A small network was shown many inputs. Here are its activations along a few directions, one row for each input.
In each table, some parts of the input vary, and every possible input appears once, in random order.
Descriptions start from the smaller parts, as in this example, which fits no table here: one of 2 separate values, together with either a single point or one of 9 places along a line or (one of 4 places along a line, together with one of 8 places around a ring).
Shared parts are said once, and a part with two or three values counts as separate values.
In the rows, zero is written as 128.

Other details of the inputs vary at random and push rows far along two fixed directions, the same in every table; ignore that.

Rows:
x1: [175  85  94 152 151 102 157 176 101  88 138 100 150 172 132]
x2: [170 115  92 124  80 159 153 184 106 113 135 145 187  93 140]
x3: [102 164 183 158 170  85  67  96 145 117 111 136  92 205  88]
x4: [147  66  89 110 141 172 171 149 124 127 140 125 144  83 178]
x5: [146 134 131 174 207  84  91 131 107  70 112  79 122 207  77]
x6: [166  86 128 161 158 156 148 183  79  69 162  71 168 125 104]
x7: [151 142 130 205 169  70  99 139 128  65 155  98 135 208  83]
x8: [102 162 205 119 122 111  73 111 107 138 119 130  84 192  66]
x9: [ 93 166 167  82  86 148  91  57 169 168 131 168  73 103 146]
x10: [135  90 125  70 137 166 176 135 156 187 105 166 124 115 164]
x11: [116 112 107  78  41 170 134 122 136 192 112 184 144  72 147]
x12: [120 162 116 193 153  75  83 145 136  80 144  93 119 192  98]
x13: [ 96 196 149 146 121  89  62 131 131 113 144 118  79 186  88]
x14: [170 101  77 161 163 130 135 117 124  68 139  68 154 120 138]
x15: [133 134 168 160 136  95  85 122  88  66 160  14 127 164  95]
x16: [123 150  80 124 128 175 236 123  89 111 150 179 194  69 173]
x17: [129 137 114 114  71 189 137 103 153 186 114 191 121  65 179]
x18: [167  90  97 127  76 173 185 170 112 125 142 175 154 122 130]
x19: [ 95 119 172  63 131 115 117 103 148 194  73 179  65 153 146]
x20: [168 120  98 134 139 208 173 155 131 112 155 161 176 123 136]
x21: [ 75 142 161  83  71 105 114 141 147 177  98 145  63 138 130]
x22: [ 99 162 164  91  86 123 110 101 169 176 118 212  65 147 122]
x23: [ 78 139 189  77  84 155 100  88 151 185 139 161  67  95 113]
x24: [172  91  73 111 123 123 160 186 120 119 110 129 179 102 181]
x25: [128 116 129 105  48 188 146 113 134 200 112 172 123  60 161]
x26: [161  97  79 158 125 173 159 111 149  93 146 134 170  91 174]
x27: [172  89  57 160 134 158 162 134 132 128 104 118 162  79 171]
x28: [133 130 100 109  97 132 139 133 184 156  98 204 146  85 175]
x29: [156  95  83 165 185 139 137 139 124  74 149  82 147 115 124]
x30: [ 88 154 153 113 135  50  75 133 135 147 111  94  60 186 113]
x31: [166 104  51 171 159 102 114 148 112  78 125  71 187 134 119]
x32: [148  91 126 163 145 152 139 169  85  63 171  53 161 125 117]
x33: [114 144 166 134 198  83  75  98 145 126 122  98  75 149  73]
x34: [131 135 184 145 161 112 109 152 103 101 146  54 133 189  72]
x35: [106 104 116 110 116 181 151  97 188 164 128 200 114  66 174]
x36: [136 109 139  83  92 205 174 137 144 176 129 184 139 103 129]
x37: [133 146 107 155 137 139 213 140  44  81 169 102 205 106 118]
x38: [141 154 154 191 201 103  94 126 137  81 158  78 148 200  74]
x39: [103 151 136  72 117  75  96 105 190 185  67 173  82 106 143]
x40: [ 84 125 197  68  96 133 120 114 140 184  77 176  71 147 127]
x41: [170  76  59 131 133 139 190 155 151 117 107 171 142 122 152]
x42: [102 161 168  97 116 152 103 101 146 159 105 203  85 154 123]
x43: [166  95  93 117  88 146 168 199 109 108 117 126 188  92 163]
x44: [162  66  96 107 155 172 176 159 119 135 131 142 146  86 163]
x45: [175 111 109 168 114 164 132 140  78  58 181  60 177 125 114]
x46: [121 104  79  95 143 138 252 128  90 142 120 155 179  67 200]
x47: [136 126 166 158 129  75 110 162  96  88 142  74 115 199  78]
x48: [ 55 169 144  74 152  79 178  54 150 186  85 173  90  88 148]
x49: [117 131  74 143 147 151 242 112 116 114 133 178 198  70 183]
x50: [170  98  95 173 147 122 129 150  90 110 132  57 162 125 155]
x51: [ 97 161 179  93 128 153  93  93 158 168 137 186  73 110 109]
x52: [ 94 153 158 130 100 120  91  65 186 200  96 168  83 100 153]
x53: [136 150 109 197 157  72  59 121 121  77 149  67 168 172  91]
x54: [101 135 190  84 105 156 106 107 138 177 135 167  80 104  95]
x55: [161 126  99 182 158 175 125 152  98  50 195  92 169 125 118]
x56: [160 105 120 179 113 141 133 161  82 100 136  54 167 118 135]
x57: [156  90  93 149 153 187 169 139 151 118 142 177 160  82 151]
x58: [ 92 149 172 122 103  67  55 120 111 139 120  66 115 158  88]
x59: [ 94 191 157 127 111  85  34  91 134 140 135 115 106 158  89]
x60: [153 126  89 165 100 143 138 190  87  83 158 100 155 151 104]
x61: [113 158 171 127 196  81  84  98 159 139 114  93  85 185  70]
x62: [108 207 173 122 119  73  45 119 141 128 128 129 100 158  96]
x63: [100 162 126 141 154  52  76 125 151 122 106  96  68 181  93]
x64: [ 48 159 181  55  95 108 194  82 116 198  99 171 101  78 155]
x65: [ 98 146 154 115 138  42  45 106 121 149 114  67 104 169 105]
x66: [134  83 106  75 103 157 160 103 148 161 113 141 118  79 198]
Each input here is: one of 6 places around a ring, together with either a single point or one of 10 places around a ring.
Q: The inputs of x25 and x17 match in every part but the place on the ring of 6. If x36 is changed in the same way as x25 into x17, which row does it become?
A: x20
Q: Which other rows does x15 become when the place on the ring of 10 takes its other values? List them by row number.
A: x6, x21, x32, x34, x40, x43, x47, x56, x58
Q: Which other rows agree with x24 in the place on the ring of 6? List them by row number.
A: x1, x4, x10, x19, x30, x44, x46, x50, x65, x66
Q: Start at x16 and move only the place on the ring of 6, one step at a time. The first step leads to x37. Which rows follow, in order?
A: x64, x46, x48, x49
Q: Which other rows does x28 become when the place on the ring of 10 takes its other values? List them by row number.
A: x3, x7, x12, x26, x35, x38, x52, x53, x57
Q: Which other rows agree with x61 in the place on the ring of 6? List them by row number.
A: x5, x14, x27, x29, x31, x33, x39, x41, x48, x63
